Each row below holds a small network's activations on one input, seen along a few directions.
Each table varies a few parts of the input and shows all the possible inputs, shuffled.
Descriptions start from the smaller parts, as in this example, which fits no table here: values(2) and (point or line(11) or (line(6) and ring(8))).
Shared parts are said once, and a part with two or three values counts as separate values.
In the rows, 128 means zero.

Other details of the inputs vary at random and push rows far along two fixed directions, the same in every table; ignore that.
These rows show it; all are for the same input, with only those details redrawn:
[148 139 142 139 111 157 162 134 112 121 150]
[109 103 136  92 191 153 138 124 155 156 151]
[160 131 145 154  99 170 172 148 107 113 161]
[135 203 134 116  92 110 144  84  96 124  99]
[110 103 136  93 190 153 139 125 154 156 152]
[160 131 145 154  99 170 171 148 107 113 161]
[160 131 145 154  99 170 172 148 108 113 162]
[135 204 134 116  91 110 144  84  96 124  99]

Rows:
r1: [161 110 118 161 114 143  96 126 118 119 137]
r2: [ 96  63 121 109 220 120 107 138 200 166 120]
r3: [129 116 120 144 106 141 125 146  92 115 148]
r4: [146 109 135 174 108 127 138 133 133 113 119]
r5: [ 94 158 110 110 154  71  87  96 156 136  93]
r6: [108 178 115 103 112  96 113  85  96 133  94]
r7: [122 178 121 154  82  81 109  82 122 115  86]
r8: [160  99 157 171  91 144 146 149 123 106 128]
r9: [130  97 121 147 135 131 123 164 144 106 151]
r10: [144 133 136 141 109 154 155 137 107 120 149]
r11: [149 139 142 139 111 157 162 134 112 121 151]
r12: [139 109 133 141  98 142 133 140 122 102 129]
r13: [123 153 100 103 157  94  60  87 143 152  87]
r14: [121 189 126  94 131 103 135  99 125 147 100]
r15: [135 107 126 135 135 157 148 167 128 134 160]
r16: [140  89 128 140 109 134 131 147 123 106 151]
r17: [109 164 113 134 120  81 100  98 150 137  87]
r18: [131 119 122 143 106 144 132 143  95 117 147]
r19: [131 171 144 125  80  93 115  92 108 114  73]
r20: [142 111 129 169  95 133 132 149 116  87 150]
r21: [ 91  66 118  77 206 132 104 144 187 154 129]
r22: [ 78  69 107  79 220 131  93 151 160 171 150]
r23: [100 174 118  76 158  96 117  94 135 159  96]
r24: [109 174 111  99 124  95 114 107 110 143  98]
r25: [132  92 145 126 140 136 126 157 152 132 124]
r26: [101  92 125  98 184 147 125 130 144 153 149]
r27: [147  86 149 149 131 141 138 163 152 126 128]
r28: [129 100 118 137 133 149 132 171 118 131 159]
r29: [131 118 127 169 110 121 121 132 132 102 142]
r30: [119 156 112  98 114  77 105 106 126 124  93]
Changing only one part turns r15 into r26. The same change can be made to r17. Which row results?
> r7
What is each input in this table made of?
> values(2) and (point or line(6) or ring(8))
Change only the values(2) part in r16. List by row number the other rows that result.
> r30
Change only the values(2) part in r20. List by row number the other rows that result.
> r9

Rows:
r31: [124 212 124 112  87  95 124  63  85 112  96]
r32: [143 170 133 135  99 139 148  99  90 110 141]
r33: [157 101 120 180 115 188 148 179 103 125 195]
r34: [105  73 128 130 198 121  92 101 200 143 129]
r35: [105  97 136  81 192 142 118 119 155 168 124]
r36: [135 110 127 145  94 130 128 145 111  96 142]
r37: [120 208 125 120  86  96 124  64  78 123  89]
r38: [167 141 145 138  98 164 159 134 108 115 145]
r39: [147 150 115 160 115 158 139 137  89 131 163]
r40: [137 185 125 105  70  70 107  96  98 105  59]
r41: [121  37 136 101 191 164 123 173 173 142 161]
r42: [144 137 143 143  88 137 168 161 123 105 136]
r43: [166 145 152 178  93 116 121 101 140 118  88]
r44: [ 85 135 133  76 180 109 133 111 158 164 105]
r45: [134 150 103 151  84 108 106 140  92 116 121]
r46: [153 164 143 131  94 143 149 111  96 130 115]
r47: [137 119 130 144  99 140 134 138 110 100 148]
r48: [ 90 103 103  96 200 132  93 129 148 170 147]
r49: [114 144 132  64 188 132 125  83 146 164 118]
r50: [132 190 131 111  73  81 112  90  91 120  59]
r51: [158 101 152 165 116 188 201 177 122 127 183]
r52: [165 143 147 143 105 169 165 127  98 130 141]
r53: [102  17 122 113 188 147 110 175 167 126 173]
r54: [ 97 120 130  70 178 112 102 102 148 164  96]
r55: [125  44 108 159 209 158  96 153 208 144 169]
r56: [136 121 135 154 100 151 143 135  99 113 149]
r57: [ 90 183 122  38 173  78  92  51 144 164  65]
r58: [145 180 110 144  97 132 125 120  93 118 143]
r59: [137 171 142 134  92 127 171 124 108 127 117]
r60: [121 207  99 128  80  79  96  93  81 126  86]
r61: [158 104 150 156 110 182 193 181 132 114 182]
r62: [156 131 157 191 100 122 150 135 152 115 112]
r63: [106  84 103 141 202 122  79 114 194 161 124]
r64: [ 93 140  98  85 186 111  87 107 144 157 132]
r65: [142 125 105 151  99 127 112 159 109 108 150]
r66: [131 230 133 102  88  92 160  75 103 127  88]
r67: [136 129 139 136  96 125 157 162 128 104 127]
r68: [123  43 139 100 196 174 131 168 174 147 169]
r69: [162 134 155 186  97 123 151 137 159 107 121]
r70: [ 87  85 127  79 188 104 121 153 176 140 117]
r71: [ 87  85 124  96 181 127 104 121 146 150 135]
r72: [143 134 137 153 112 164 156 123  92 120 158]
r73: [132 117 140 146  91 119 153 172 118 104 115]
r74: [ 88 126 120  78 179 114 104  92 144 145 125]
r75: [ 67 180 123  52 168  60 109  75 149 165  56]
r76: [ 98 153 102  84 196 124 100  94 138 163 140]
r77: [152 107 138 148  83 130 132 160 105 107 115]
r78: [155  98 149 156 108 177 186 188 135 110 177]
r79: [ 66 172 122  53 165  53 102  82 149 159  50]
r80: [128 134 126 145  81 111 121 125  94 104 114]
r81: [149 137 109 158  92 139 122 156 103 107 157]
r82: [108  30 100 118 197 145  95 191 168 139 182]
r83: [153 113 140 198  95 130 123 115 140 106 122]
r84: [187  80 158 198 111 168 143 156 163 105 151]
r85: [133 141  99 151  81  96 101 145  92 111 115]
r86: [135  98 126 157  82 122 123 153  99  97 130]
Changing only one part turns r31 into r61. The same change can be made to r47. Which row results?
> r42
Changing only one part turns r62 into r63. The same change can be made to r67. Which row results?
> r65
What is each input in this table made of?
> values(2) and line(4) and (point or line(6))
Change only the line(4) part in r86. List by row number the other rows that result.
> r73, r77, r85
Start at r39 and move only the line(6) part, one step at a time. The first step leads to r33. Which rows follow, in order?
> r48, r60, r45, r85
Change only the values(2) part in r69. List by row number the other rows that result.
> r62

Rows:
r87: [107  66 127 113 182 124 103 135 169 143 128]
r88: [132 149 133 142 123 147 150 113 120 121 140]
r89: [141 112 139 146 132 153 155 156 135 113 172]
r90: [150 163 145 141  88 144 156  93  97 125 125]
r91: [ 76 136  97  73 196  88  80  91 152 165 103]
r92: [ 96  56 105 105 216 159 105 164 162 159 182]
r93: [141  67 124 171 139 159 137 180 146 118 172]
r94: [110  52 144  93 211 160 131 151 174 143 178]
r95: [181 138 137 187  47 169 186 185 100  84 169]
r96: [134 214 123 116  67  92 150 105  95 120  82]
r97: [174 163 150 179  45 162 171 122  74  84 138]
r98: [ 84 212 135  48 132  61 117  58 101 154  46]
r99: [140  68 123 141 140 174 127 175 119 123 181]
r100: [146  50 143 170 128 159 133 176 153 111 156]
r101: [126 120 124 129 124 110 113 121 128 122 111]
r102: [162 236 141 128  68  85 120  58  99 125  48]
r103: [ 70 169 129  54 181  86 123  93 136 172  85]
r104: [181 146 148 207  13 122 143 144  95  70 108]
r105: [ 91 132 125  52 178 106 122 103 151 162  96]
r106: [179  88 150 181 138 191 162 179 155 130 174]
r107: [168 193 123 167  22 109 130 116  55  84 103]
r108: [ 77 119  94  71 204 118  79 114 143 170 141]
r109: [139 110 117 159 119 138 129 155 125 117 150]
r110: [147  80 140 132 128 173 160 177 137 116 170]
r111: [114  86 133 146 150 123 111 144 174 130 128]
r112: [135 166 112 122  84 122 107 116  76 116 123]
r113: [122  83 129 152 147 130 119 153 163 126 138]
r114: [102 187 124  94 152 100 125  57 129 164 100]
r115: [107 118 115 101 156 103  99 110 136 139 109]
r116: [107 160 113 119 130  75  98  94 140 133  82]
What is each input in this table made of?
> values(2) and (point or line(6) or line(8))
Changing only the values(2) part turns r90 into r114. The same change can be made to r99. Which row results?
> r92
Start at r112 and move only the line(8) part, one step at a time. The first step leads to r99. Which rows follow, in order?
> r107, r115, r101, r87, r100, r104

Rows:
r117: [122 205 120 116 118  87 108  60 118 140  82]
r118: [171  47 148 192  89 187 172 230 127  86 186]
r119: [ 94 194 108  92 148  61  82  47 140 152  62]
r120: [ 87  48 126  79 207 116 101 157 186 157 124]
r121: [ 87  55 132  78 216 130 116 154 185 159 140]
r122: [122  87 149 101 173 170 159 144 149 148 159]
r123: [132 103 135 128 179 167 132 125 152 154 160]
r124: [ 94  83  99  88 175 149 118 164 111 146 171]
r125: [117 137 140 104 138 126 143 123 131 138 123]
r126: [101 205 114  84 157  79  95  39 135 162  68]
r127: [174 187 129 196  26 112 135 116  83  82 107]
r128: [115  93 144  97 172 158 152 141 150 148 151]
r129: [141 134  95 147 101 149 112 146  83 110 172]
r130: [159 184 141 160  34 114 159 136  82  89 106]
r131: [ 97 105 116 109 171  90  75 101 163 142  97]
r132: [189  68 144 221  98 207 172 200 124  95 207]
r133: [173 178 128 198  21 107 129 118  83  79 101]
r134: [129 191 135 115  82  94 142 101 101 117  88]
What is each input in this table made of?
> values(2) and (point or line(8))
Changing only the values(2) part turns r119 into r130. The same change can be made to r123. Which row results?
> r122
Change only the values(2) part in r120. List by row number the other rows that result.
> r131
